A small network was shown many inputs. Here are its activations along a few directions, one row for each input.
In each table, some parts of the input vary, and every possible input appears once, in random order.
Descriptions start from the smaller parts, as in this example, which fits no table here: one of 2 separate values, together with either a single point or one of 11 places along a line or (one of 4 places along a line, together with one of 8 places around a ring).
Shared parts are said once, and a part with two or three values counts as separate values.

Other details of the inputs shift rows strongly along two fixed directions, in all tables alike. That doesn't count.

Rows:
r1: |   1 |  21 |  20 |  19 |  29 |  11 |   2 |  18 | -13 |  22 | -23 | -14 |  11 |  26 |
r2: | -27 |   3 |  -5 | -15 | -48 |  13 | -11 | -58 |  -8 | -20 | -12 | -10 | -29 |  -4 |
r3: | -18 | -15 | -10 |  -9 | -50 | -13 |   8 | -50 |  24 | -24 |  -7 | -22 |  -5 |  17 |
r4: |   9 |  21 |   0 |   4 |  32 |   3 |  14 |  18 | -18 |   9 | -26 | -12 |  33 |  16 |
r5: | -24 |  15 |  -4 | -16 | -71 |  22 |  24 | -60 |   1 | -20 | -25 | -28 |  -7 |  20 |
r6: |  -7 |  20 |  -5 |   8 |  44 |  -5 | -15 |   6 | -33 |  15 | -25 | -14 |  17 |  -1 |
r7: |  -1 |  28 |  14 |  12 |  12 |   7 |  19 |  31 | -18 |  28 | -10 | -12 |  25 |   7 |
r8: |  31 | -19 |  16 |  10 |  58 |   4 | -33 |  67 |  -5 |   8 |  46 |  57 | -18 | -43 |
r9: | -31 |  -8 | -21 | -19 | -43 | -13 |  -8 | -60 |   5 | -21 |  -8 | -17 |  -9 | -11 |
r10: |  34 | -88 | -20 | -34 | -36 |  -1 | -35 |  -3 |  53 | -63 |  94 |  86 | -81 | -66 |
r11: | -10 | -10 | -10 |  -7 | -49 |  -3 |   3 | -50 |  11 | -34 | -13 | -21 | -15 |  26 |
r12: |   0 |  16 |   5 |  17 |  23 | -16 |   8 |  21 |  -3 |  41 |  -8 | -19 |  20 |  18 |
r13: |   1 |  23 |  -2 |   5 |  19 |  -7 |  23 |  24 |  -8 |  37 | -10 | -12 |  30 |   6 |
r14: |   0 |  16 |  -1 |   3 |  31 |  -5 |  19 |  19 |  -5 |  19 | -18 | -15 |  42 |   7 |
r15: |  44 | -24 |  24 |  21 |  51 |   5 | -18 |  78 |  17 |   4 |  45 |  52 | -14 | -17 |
Each input here is: one of 3 separate values, together with one of 5 places around a ring.
The inputs of r6 and r8 match in every part but the place on the ring of 5. If r4 is changed in the same way as r6 into r8, which row does it become? -> r7
Change only the place on the ring of 5 in r3. List by row number the other rows that result. -> r1, r11, r12, r15
Change only the choice among 3 separate values in r12. List by row number the other rows that result. -> r10, r13

Rows:
r16: | -12 | -14 | -15 | -20 | -56 |   2 |  -5 | -49 |   2 | -37 |   9 |   7 | -28 | -19 |
r17: |  -7 |  25 |  -3 |  11 |  35 | -22 |  19 |  13 | -10 |  35 | -25 | -32 |  47 |  17 |
r18: | -50 |  54 |   5 |   2 | -90 |  -8 |  34 | -74 | -12 |  33 | -44 | -74 |  16 |  36 |
r19: |  25 | -29 |   1 |  -7 |  50 |  13 | -25 |  41 |   9 |  -3 |  37 |  50 | -18 | -34 |
r20: |  -1 | -19 |   0 | -13 | -60 |  21 |  15 | -38 |  31 | -53 |  -1 |   4 | -14 |  16 |
r21: | -14 | -11 |   1 | -15 | -77 |   1 |  18 | -31 |  22 | -19 |  25 |   7 | -31 |  -1 |
r22: | -12 | -13 | -10 | -12 | -58 |  -4 | -11 | -47 |   5 | -42 |  10 |   2 | -33 | -14 |
r23: | -18 |  29 |  12 |  13 |  43 |  -4 |  -7 |   6 | -27 |  41 | -34 | -26 |  20 |  12 |
r24: | -14 | -31 | -19 | -21 | -60 | -12 |  10 | -43 |  37 | -38 |  13 |  -4 |  -3 |  -5 |
r25: |  29 | -26 |  -1 |  -5 |  43 |   9 | -22 |  43 |   0 |  -9 |  36 |  52 | -14 | -39 |
r26: |  -2 | -28 | -23 | -21 | -56 | -17 |  13 | -48 |  28 | -33 |  15 |  -7 | -19 |   3 |
r27: | -17 |  34 |  -1 |   5 |  38 |   0 |   1 |   5 | -34 |  41 | -29 | -24 |  30 |   2 |
r28: | -21 |  31 |   7 |   6 |  41 |   0 |  -5 |   5 | -26 |  43 | -32 | -27 |  23 |   8 |
r29: |   1 | -16 |  -4 | -14 | -65 |  18 |  17 | -46 |  26 | -50 |  -1 |   0 | -22 |  20 |
r30: | -12 |  40 |   5 |  13 |  33 |  -9 |  -2 |  11 | -39 |  28 | -31 | -27 |  28 |   1 |
r31: |  29 | -26 |   6 |   9 |  43 |   0 | -34 |  44 |   3 | -17 |  36 |  45 | -21 | -26 |
r32: |  50 | -30 |  12 |   4 |  37 |  22 |  -3 |  52 |  15 | -24 |  30 |  45 | -15 |   1 |
r33: |  -9 |  38 |  13 |  27 |  14 |  -2 |  26 |  28 | -13 |  53 | -18 | -30 |  23 |  13 |
r34: | -17 |  31 |   9 |  22 |  39 | -10 | -11 |   8 | -32 |  34 | -29 | -28 |  23 |  13 |
r35: | -19 |  29 |  11 |  19 |  39 |  -8 |  -9 |   6 | -30 |  39 | -31 | -26 |  21 |  14 |
r36: |  41 | -37 | -12 |  -4 |  38 | -13 | -10 |  53 |  27 |  -5 |  36 |  46 |  -2 | -17 |
r37: |  48 | -30 |   7 |   3 |  31 |  24 |  -9 |  61 |  18 | -19 |  26 |  49 | -11 |  -1 |
What is each input in this table made of? -> either one of 3 separate values or (one of 2 separate values, together with one of 4 places along a line) or one of 11 places around a ring
What sort of input is r18? -> one of 3 separate values
